Each row below holds a small network's activations on one input, seen along a few directions.
In each table, some parts of the input vary, and every possible input appears once, in random order.
A made-up example of a description, with smaller parts first: one of 3 separate values, together with either a single point or one of 9 places along a line or (one of 5 places around a ring, together with one of 6 places along a line).
Shared parts are said once, and a part with two or three values counts as separate values.
In the rows, zero is written as 128.

Table:
r1: [134 134 136 109 144 149 128 146 105 119 123 111 133 129 159]
r2: [144 119 131  94 130 142 147 132 109 109 125 104 134 136 120]
r3: [140 113 127 110 124 137 147 119 113 121 124  78 133 126 139]
r4: [103 161 118 176 105 129  95 121 166 129 128 164 105 120  95]
r5: [141 111 130 102 126 139 142 123 114 110 128  89 132 128 133]
r6: [104 150 119 165 103 126 101 119 160 141 132 168  95 113 100]
r7: [181 129 218 123 176  10 155 126 153 135 112 118 137 180 160]
r8: [ 94 125  97 167 106 109 113 119 146 153 135 173 104 119 106]
r9: [101 114  93 179 105 110 129 130 150 148 142 173 117 111 111]
r10: [ 92 136 116 166 110 121 115 115 151 150 130 172  97 112  99]
r11: [149 120 134  92 139 148 132 138 108 115 124 112 140 134 118]
r12: [134 134 142 105 143 156 121 135 105 119 131 117 145 137 152]
r13: [144 132 139 101 140 156 122 131 103 118 127 120 147 134 144]
r14: [105 120  79 181 115 108 133 126 158 144 149 171 129 108 112]
r15: [134 117 125 108 125 134 145 125 117 130 123  72 137 124 142]
r16: [133 134 137 103 145 154 123 138 112 119 123 116 141 135 158]
r17: [143 129 135  92 140 149 126 133 104 117 120 118 149 131 128]
Describe the family of inputs behind these rows.
Answer: either a single point or one of 6 places along a line or one of 10 places along a line

Table:
r18: [165 156 230 108 160  71 123 119 141 125 104 109 109 169 158]
r19: [ 76 117  71 162  91 140 128 112 142 153 137 134  97  97 110]
r20: [161 112 130  79 151 176 155 140  88  89 137  76 171 133 169]
r21: [108 130  99 194 118  72 121 117 177 164 143 183 128 112 110]
r22: [171 130 180 103 156  71 152 119 137 122 111  74 155 160 139]
r23: [ 93 170  97 137  99 208  80 135 136 115 125 168 100  99  71]
r24: [149 100 129  80 150 147 164 153  82 122 120  65 151 128 172]
r25: [101 155 134 204 136  71 100 144 175 150 137 235 105 139 126]
r26: [ 99 100  95 172  95 102 137 105 146 154 143 174 106 110  85]
r27: [173  97 149  77 145  99 167 137 108 107 120  83 139 151 130]
r28: [144 141 147  51 156 211  99 137  62 112 119 109 166 139 161]
r29: [ 95 130  75 169  80 168 110 117 142 124 141 126 108  98 105]
The inputs of r24 and r18 match in every part but one. If r19 is changed in the same way as r24 into r18, which row does it become?
Answer: r25
Describe the family of inputs behind these rows.
Answer: one of 2 separate values, together with one of 6 places along a line
Change only the choice among 2 separate values in r29. List by row number the other rows that result.
Answer: r20
Change only the choice among 2 separate values in r26. List by row number the other rows that result.
Answer: r27

Table:
r30: [ 76 180 106 220  80 115  74 109 183 154 136 225  71  98  58]
r31: [159 115 122  37 139 240 130 149  55  68 132 105 158 130 122]
r32: [158 123 170  69 168 105 159 132 103 125 118 100 128 162 164]
r33: [179 107 142  87 127 111 154 118 110 101 110  43 147 154 128]
r34: [157 120 182  81 173 100 132 146  89 117 110 119 141 160 174]
r35: [130 137 125  54 147 202 111 133  69 137 108  63 166 122 159]
r36: [173 128 186  92 168 112 128 160 100 121 123 127 164 172 177]
r37: [ 62  99  26 226  87 107 149 145 165 163 158 190 104  85  83]
r38: [166 103 178  86 158 115 164 119 101 124 112  79 145 139 146]
r39: [ 73 122  69 223  85 112  90 100 178 172 165 217  93  94  95]
r40: [ 52 148  88 226  82 116  89  90 184 158 145 222  97 114  80]
r41: [ 71 108  36 214  76 103 126 117 172 165 150 204 102  79 101]
r42: [179 153 162  99 188 123 134 147 126 100 128 110 193 150 173]
r43: [138 142 158 102 136 181 133 139 102  95 120  42 121 131 202]
r44: [169 105 168  79 138 112 172 118 112 120 120  59 149 135 136]
r45: [164 106 151  73 136 106 160 122 119 105 122  45 143 146 130]
r46: [ 70 179 108 207  88 117  69 130 208 152 120 227  55 105  48]
Describe the family of inputs behind these rows.
Answer: either one of 3 separate values or one of 6 places along a line or one of 8 places along a line

Table:
r47: [118  90  56 131 109 106 150 113 127 141 144 105 157 113 108]
r48: [ 93 144 119 165 140 121 106 124 159 158 141 202 132 117 145]
r49: [ 83 111  67 186 105 110 131 136 144 153 129 168 107  95 123]
r50: [110 171 138 162 115 130  69 110 180 131 126 165 106 135 112]
r51: [125 142 139 143 154 122 119 123 117 134 136 200 141 134 133]
r52: [164 102 217  95 152  24 159 100 122 154 102  70 110 174 169]
r53: [142 113 147 111 154 131 121 151 105 119 133 169 154 141 125]
r54: [ 81 139  99 191 119 112 117 142 152 173 148 192 109 103 132]
r55: [126 147 150  69 146 185 130 140  95 104 106  73 127 142 141]
r56: [195 124 190 133 180  17 186 146 164 110 121  87 161 168 165]
r57: [153 112 119  99 132 175 140 139  82 115 137  76 183 124 197]
r58: [140 155 168  99 130 141  97 137 124 116 107 133 136 141  96]
r59: [136 177 157 135 127 128  86 113 138 123 112 161 122 144 100]
r60: [125 101 101 116  94 134 162  92 135 117 141  89 118 103  84]
r61: [112  90  70 161 109 115 149 127 135 160 139 136 136 115 102]
r62: [ 98 129 101 175  80 125 124 119 158 117 124 144  74 104  94]
r63: [121 104 113 146  88 136 152 109 146 128 135 117 103 114  76]
r64: [138 135 144  88 143 195 123 119  92 109 116  36 146 113 163]
r65: [ 94 164 120 189  94 124  90 126 166 134 140 160  75 119 102]
r66: [157 149 150  58 139 165 125 141 105 118 104  94 124 126 121]
r67: [138 113 125  84 150 169 144 156  80  98 135 112 152 155 175]
r68: [165 105 126  78 157 152 135 156  91 105 139 128 142 134 153]
The inputs of r50 and r48 match in every part but one. If r63 is changed in the same way as r50 into r48, which row does it become?
Answer: r61
Describe the family of inputs behind these rows.
Answer: one of 2 separate values, together with either a single point or one of 10 places along a line
